Each row below holds a small network's activations on one input, seen along a few directions.
Each table varies a few parts of the input and shows all the possible inputs, shuffled.
A made-up example of a description, with smaller parts first: one of 4 places along a line, together with either a single point or one of 9 places around a ring or (one of 2 separate values, together with one of 5 places around a ring).
Shared parts are said once, and a part with two or three values counts as separate values.

Other details of the inputs shift rows strongly along two fixed directions, in all tables alike. That doesn't count.

Table:
x1: [-63 -14 -14 -34   1 -46  44  25  28 -44  -9 -11 -32]
x2: [ 16  -2  43   3   2  37 -23   5  -3  48  16  65  54]
x3: [ -2  -8  -9  38   5  49 -62  -6  -7  26  34  39  48]
x4: [ 53  85  17   2 -20  96  22 -20  -2  -5 -10 -68  77]
x5: [ 48  19  56  -1 -44  77   4 -53 -17  63 -43 -23  10]
x6: [ -7 -21  -1  -1  63  29 -55  74 -41  19  90  63  56]
x7: [ -4 -15  24 -16  22 -86 -27  21 -14  22   6   7 -25]
x8: [-54 -23 -11 -13  32 -34  13  23  23 -60  24  -1 -30]
x9: [ 49  22  24 -23 -51  96 -27 -11 -16  42   6 -53  18]
x10: [  8 -22  -2   6  50 -56  18  27   6 -30  30  49 -31]
x11: [-85 -12   0 -37  16 -62   0  29   7  16  12  -5  -9]
x12: [-46   2   9 -34 -10 -11   9  -7  -9  33 -32 -60 -34]
x13: [  8  71  19  -8   6 -70  50 -53   9 -16 -33 -56   4]
x14: [ 18 -12 -20  19  10  -1 -69  45 -36  27  23  42  33]
x15: [-25  48 -40  20  31 -95  14   0  -1 -29 -26 -33  27]
x16: [ 61  17  50  23 -38  60   2 -48  -5  54  18 -23   6]
x17: [-21 -16 -35  22 -20 -27  24 -45  39 -37 -19 -34 -42]
x18: [ 33  21  56  20 -46  68  -8 -74  20  47   1 -28   3]
x19: [-25 -19   7   0  39 -63  16  -4  35 -45   7  28 -41]
x20: [  9  -2 -18  38 -15  11 -26  -9  -9  38  27  -8   6]
x21: [ 94  15  24  -7 -34  64   9 -19   4  -6 -20   5  -8]
x22: [ 46 -32 -46  15  47  17 -58  77 -30 -33  27  99  47]
x23: [-36 -34 -47   2  21 -65  14  19 -13 -36 -40  21 -29]
x24: [-34  -4 -17  14 -19 -29 -10 -13 -18  36 -42 -24 -23]
x25: [ 33  -5  -3   2  -1  70  16  20  -2 -28  39   2   9]
x26: [-20 -22 -22  20  31  16 -62  53 -25  32  36 106  84]
x27: [ 20 -23 -15 -23  45  22 -29  83 -31 -44  38  57  25]
x28: [ 26   2 -23  13 -66  67  29 -42  24  -8 -35  -7  20]
x29: [-24  -4  -5 -36 -17   4  47  -8   0 -32 -48 -55 -48]
x30: [  8   0  17 -16  -3 -18  43 -22   2 -17 -52  -1 -47]
x31: [  1 -16 -42  25 -22 -43  39 -29  23 -22 -14 -49 -57]
x32: [-27  -6   7 -18   5 -65  44   1  33 -28 -23  28 -37]
x33: [-56   7  17 -14 -19 -10   0 -38  25  16  12 -73 -38]
Description of these inputs: one of 3 separate values, together with either a single point or (one of 2 separate values, together with one of 5 places around a ring).
Q: The inputs of x28 and x1 match in every part but the choice among 3 separate values. If x26 is changed in the same way as x28 into x1, which row does it become?
A: x11
Q: List by row number the other rows that have the choice among 3 separate values in common with x7.
A: x2, x5, x10, x13, x16, x18, x19, x21, x30, x32
Q: Change only the choice among 2 separate values in x31. List by row number the other rows that result.
A: x20

Table:
x34: [  25   42   -1   -5  -56    3   43  -48   13   -2  -44 -101  -30]
x35: [ 64  20  13  27 -25  96   4 -31   4  13   7  14  43]
x36: [-24  15   6   8 -26 -55  16 -43  21  13 -21 -55 -46]
x37: [ 27 -11   0   0  14  21 -12  32  -8 -11  13  40  15]
x38: [-23 -18  -7 -11   7 -67  -8   9   0   4   3 -14 -27]
x39: [ 18 -15  -4   0  22  22 -18  14 -10 -15   6  45  24]
x40: [-30  -5 -15   3  -4 -24 -13   6   0   9   1  -3  -8]
x41: [ 68  19  21  13 -28  93  -5 -31   7   9   6  18  44]
x42: [ -2  24  25   1 -48 -21  26 -56  27  26 -34 -70 -40]
x43: [-13  -1  -4  -7 -30  -7  -1 -19  11  18 -11 -30  -6]
x44: [26 -2  2 11  2 73 -1  3 -3 -7 24 18 30]
x45: [ 10   6   0   8 -43   0  21 -39   8  23 -18 -65 -32]
x46: [-31  -7  -9  -5   3 -33  15  -2  16 -27   2 -20 -39]
x47: [14  2 10  2 24  0  1 16 -6 -6 11 50 22]
x48: [-15 -12  11 -11  46   9 -28  48 -25   8  40  54  34]
x49: [ 38  18  20  13 -29 110 -23 -18  -9  23  19  -4  35]
x50: [-58 -18 -25   0  14 -77   4  12   5   3   1 -13 -23]
x51: [  1   1   8 -10 -13 -15   8  -4  -7  21  -7 -21 -20]
x52: [-12 -15   6  -8  32   6 -34  29 -12   3  38  34  29]
x53: [ -9   1  10  -5 -13 -10   1 -18   1  14 -26 -27 -22]
x54: [-19   2  -6  -1 -30 -51  14 -26  11  10 -20 -61 -58]
x55: [-12  -8   1  -8   1 -43  -4  10   0  11  -4 -15 -27]
x56: [ 72  14  18   2 -31 105   4  -8 -13  11   1  16  32]
x57: [ 19 -21 -10  -3  27   2 -21  36 -10 -18  26  51  21]
x58: [-38   9 -28 -11  29 -62   4  33  -4 -24  -5  -3   9]
x59: [-32  -9   2  -1  26 -78 -12   6   5   3  10  10  -8]
x60: [ -5 -22 -24  12  34  12 -18  45 -11 -15  28  65  40]
x61: [-30 -25 -26  -2  37 -78  -4  38  -2 -32  12  25 -33]
x62: [-16   5   3  16  -1 -39   9 -23   9  16  -1 -22 -13]
x63: [  3   9   4   9 -31  17   0 -37   0  16 -25 -38 -21]
x64: [ -1  13  24  -9 -31  29   8 -26  12  20  -7 -48 -17]
x65: [-27  -6  -4  -8  -1 -27 -10  13   3  13  -4  -1  -5]
x66: [ 10   5  -3   8 -36  15  36 -51  15  -3 -37 -53 -34]
x67: [ -63  -29  -21    1   48 -104   -4   22   -8   -8   -1    6  -32]
x68: [-15  18   8 -14 -59  -6  35 -48  17  29 -40 -74 -38]
x69: [-25  -9   3 -14   8 -27  16   9  15 -23   0 -12 -29]
x70: [  7 -13   0  -1  27  11 -12  25  -9 -16  -1  44  12]
x71: [ 22  55  13   3 -54   2  47 -67  24   2 -44 -93 -16]
x72: [ 35   2  11   0   2  60   0   0 -16  -1  -7  33  25]
x73: [ 13   6  -3   7 -26  23  14 -33   8 -10 -28 -25 -26]
x74: [-21 -26 -22  -6  32 -29 -17  41  -2 -23  19  53  20]
x75: [-18  -5  -7 -12  -3 -21  19   9   5 -11 -11   5 -10]
x76: [ 51  10  19   8 -30  96 -23 -29 -13  28  -5   3  40]
x77: [ -8  14  -7  -8  44   5 -12  40 -15 -25  25  19  39]
x78: [  0  24  -8  -4   2 -10  14 -12  -6 -15 -29 -36   0]
x79: [  6  -9  -6  -1  10  23 -13  31  -2 -11   8  44  26]
x80: [ 28   5  18   0  -3  61 -16  -2 -23  26  -3  22  31]
x81: [-27 -14   1 -18  34 -31  10  31  -3 -22  16  26  -9]
x82: [ 42  15   7  21  -8  56  -9 -12   2  -1  10  30  27]
x83: [-30 -31 -28   0  42 -79   6  36  -1 -28  15  22 -26]
x84: [  8   3  17   6  32   7 -26  26 -20  19  26  59  42]
x85: [ -2  -9 -20   8   8  17 -15  25  -3 -17  13  40  17]
x86: [-49 -17  -7  -1  30 -50  -3  17  -1  -2  22  -7 -15]
x87: [42 12 18 10 -3 51 -6 -3  4  1  5 33 30]
x88: [  3 -14  -1  -8  23  19 -13  22   0 -21  28  33  20]
Q: The inputs of x65 and x55 match in every part but one. If x79 is changed in the same way as x65 into x55, which row does it become?
A: x37
Q: The inputs of x38 and x52 match in every part but one. If x34 is changed in the same way as x38 into x52, which row does it become?
A: x77
Q: What is each input in this table made of?
A: one of 5 separate values, together with either a single point or (one of 2 separate values, together with one of 5 places along a line)
Q: Change only the choice among 5 separate values in x86. List by row number the other rows that result.
A: x45, x50, x62, x67
Q: Change only the choice among 2 separate values in x72. List by row number the other rows that result.
A: x80
Q: Change only the choice among 5 separate values in x66. List by row number the other rows that result.
A: x35, x44, x60, x83
